Each row below holds a small network's activations on one input, seen along a few directions.
In each table, some parts of the input vary, and every possible input appears once, in random order.
A made-up example of a description, with smaller parts first: values(3) and (point or ring(11) or (line(6) and ring(8))).
Shared parts are said once, and a part with two or three values counts as separate values.
(in the rows, 128 means zero)

Other details of the inputs shift rows strongly along three fixed directions, in all tables alike. That doesn't count.

Table:
r1: 143 145 181 152 98 119 130 58 177 199 159
r2: 178 142 93 112 116 184 142 207 75 77 100
r3: 111 179 150 138 99 119 119 106 173 154 119
r4: 140 164 166 144 115 126 103 161 157 145 166
r5: 137 92 111 107 144 135 120 173 96 101 146
r6: 133 171 165 137 117 120 75 205 162 121 186
r7: 142 78 129 126 128 133 169 58 109 155 132
r8: 173 117 107 126 117 156 159 161 92 107 114
r9: 96 99 110 129 147 95 128 107 113 108 121
r10: 113 177 152 149 96 127 115 107 174 156 120
r11: 99 193 149 124 112 105 68 182 166 109 146
r12: 153 173 152 141 112 142 101 159 152 152 144
r13: 139 161 174 158 116 122 121 97 171 182 159
r14: 151 121 98 144 92 151 185 67 105 135 55
r15: 141 83 113 112 141 132 136 138 100 119 140
r16: 156 126 88 133 102 138 163 110 97 120 56
r17: 172 103 121 141 117 150 188 47 113 181 92
r18: 87 114 91 109 158 124 104 207 102 55 131
r19: 174 139 87 138 90 144 206 74 100 137 37
r20: 138 86 124 136 148 129 170 62 110 156 131
r21: 182 113 106 125 109 163 171 129 92 135 91
r22: 42 37 117 116 188 73 107 70 121 120 159
r23: 122 196 164 127 139 128 81 193 178 115 156
r24: 96 44 122 107 182 108 128 95 103 131 167
r25: 117 167 159 153 96 104 137 42 191 206 108
r26: 127 175 178 138 122 127 121 77 189 175 136
r27: 110 187 139 126 113 104 73 184 163 117 133
r28: 201 129 97 136 101 179 196 131 84 125 73
r29: 44 48 117 122 187 74 112 86 117 104 164
r30: 107 187 140 137 110 123 75 189 169 122 133
r31: 124 104 113 97 151 146 103 217 85 66 158
r32: 155 151 81 118 100 156 138 190 82 65 66
r33: 138 168 174 147 110 132 107 115 166 169 158
r34: 162 129 102 108 124 173 132 208 81 76 119
r35: 65 46 130 95 213 89 121 66 129 130 165
r36: 39 64 107 97 197 77 105 131 114 84 168
Description of these inputs: values(3) and (point or ring(5) or line(6)).
The inputs of r1 and r6 match in every part but the values(3) part. If r7 is changed in the same way as r1 into r6, which row does it become? -> r8
Which other rows does r3 become when the ring(5) part takes its other values? List them by row number. -> r10, r11, r14, r32

Table:
r37: 147 117 113 115 120 137 132 167 106 102 121
r38: 113 111 124 129 133 124 130 106 128 133 124
r39: 144 172 135 141 103 126 124 139 151 142 110
r40: 115 101 120 135 141 123 148 95 117 131 116
r41: 130 148 156 147 127 113 119 106 145 156 155
r42: 116 144 145 132 115 112 115 97 157 159 135
r43: 117 96 123 125 135 127 132 124 118 130 147
r44: 142 171 137 135 94 134 120 136 149 141 113
r45: 148 122 111 131 117 143 144 153 111 121 119
r46: 118 102 108 124 140 118 141 100 118 137 115
r47: 150 123 112 127 120 137 146 156 110 113 119
r48: 122 105 129 123 137 119 140 117 117 124 146
r49: 122 114 132 133 138 128 127 113 113 136 149
r50: 141 137 104 120 121 130 137 150 112 117 101
r51: 124 116 130 118 156 133 136 115 132 137 133
r52: 114 143 144 138 118 115 113 100 158 163 135
r53: 119 148 145 140 120 104 120 96 162 164 132
r54: 109 112 126 133 135 126 131 106 126 128 130
r55: 114 99 106 120 143 115 139 104 111 135 116
r56: 122 116 133 115 151 138 132 117 131 136 136
r57: 140 124 108 130 127 138 153 136 105 106 96
r58: 154 154 141 147 97 136 125 144 149 151 123
r59: 142 137 110 127 122 135 138 153 116 106 101
r60: 154 142 122 117 137 150 144 147 125 121 110
r61: 105 107 126 128 139 123 126 113 122 125 130
r62: 124 97 127 128 127 126 130 117 124 139 138
r63: 155 172 146 130 122 145 130 141 154 143 119
r64: 124 113 133 108 152 136 133 114 128 129 135
r65: 141 136 108 118 118 135 137 145 113 109 101
r66: 113 101 121 125 136 125 145 89 117 123 123
r67: 107 109 118 125 146 118 119 133 123 115 130
r68: 78 131 149 118 150 106 71 173 142 97 176
r69: 118 132 146 137 116 116 129 79 152 157 127
r70: 150 132 118 131 120 139 148 152 112 115 121
r71: 139 133 111 120 120 137 137 148 112 103 103
r72: 115 116 121 130 143 117 135 112 130 117 132
r73: 117 103 116 123 141 122 149 91 119 117 124
r74: 78 129 136 119 157 97 67 180 146 105 173
r75: 112 100 119 132 143 120 144 97 117 130 118
r76: 151 140 123 128 121 141 136 143 104 116 127
r77: 121 113 131 114 153 139 132 118 129 134 136
r78: 139 170 146 140 96 137 121 135 147 136 115
r79: 123 139 158 141 113 120 125 103 152 158 156
r80: 140 139 116 131 121 136 141 147 116 110 100
r81: 110 109 127 123 139 115 133 110 120 119 126
r82: 134 131 155 148 115 121 105 100 151 166 144
r83: 157 157 146 139 87 139 127 135 148 151 123
r84: 159 112 108 126 117 139 155 141 106 120 104
r85: 115 101 123 125 139 119 148 92 114 122 118
r86: 150 139 122 109 137 152 140 149 120 114 113
r87: 134 100 128 131 140 115 120 116 119 130 135
r88: 124 115 130 118 156 134 135 116 132 136 133
r89: 146 137 119 135 127 142 132 152 105 118 129
r90: 105 122 150 119 149 101 62 172 138 108 181
r91: 147 169 148 121 125 143 120 149 151 134 128
r92: 143 126 114 132 124 143 142 158 109 115 125
r93: 130 98 125 132 141 120 115 121 117 131 137
r94: 113 142 146 140 117 115 114 99 158 161 134
r95: 154 170 148 144 99 141 125 128 135 148 134
r96: 113 114 124 131 143 116 135 114 126 118 129
r97: 144 173 137 132 92 132 121 129 148 151 111
r98: 150 126 117 123 108 147 143 148 111 118 121
r99: 126 100 126 122 133 119 141 113 118 128 141
r100: 115 116 128 128 135 119 137 103 126 122 127
r101: 135 138 111 130 119 149 133 149 119 105 115
r102: 111 143 155 148 119 120 117 99 156 156 137
r103: 79 132 142 128 157 104 73 177 146 99 176
r104: 124 114 133 109 152 135 134 114 129 130 136
r105: 150 163 145 149 95 145 133 135 144 152 130
r106: 115 103 118 123 137 126 145 89 121 121 128
r107: 129 132 102 113 124 139 119 170 105 106 112
r108: 144 175 137 152 102 140 128 130 156 140 117
r109: 101 156 123 103 141 115 62 235 130 72 159
r110: 146 129 100 113 117 135 149 133 102 117 92
r111: 129 96 129 123 135 122 115 116 114 126 140
Describe the family of inputs behind these rows. -> ring(5) and (values(2) or line(5) or line(8))
The inputs of r84 and r58 match in every part but the ring(5) part. If r41 is changed in the same way as r84 into r58, which row does it become? -> r89
The inputs of r67 and r38 match in every part but the ring(5) part. If r74 is changed in the same way as r67 into r38, which row does it become? -> r94
A walk changes only the line(5) part. It starts at r95 and steps to r79. List the rest of the walk in order. -> r98, r83, r111
Which other rows does r80 become when the line(8) part takes its other values? List them by row number. -> r39, r50, r53, r57, r59, r72, r96
A walk changes only the ring(5) part. It starts at r107 and steps to r97. List the rest of the walk in order. -> r110, r50, r55
A walk changes only the line(5) part. It starts at r82 and steps to r62. List the rest of the walk in order. -> r43, r105, r49
Which other rows does r109 become when the line(8) part takes its other values? List them by row number. -> r65, r71, r73, r81, r85, r100, r110
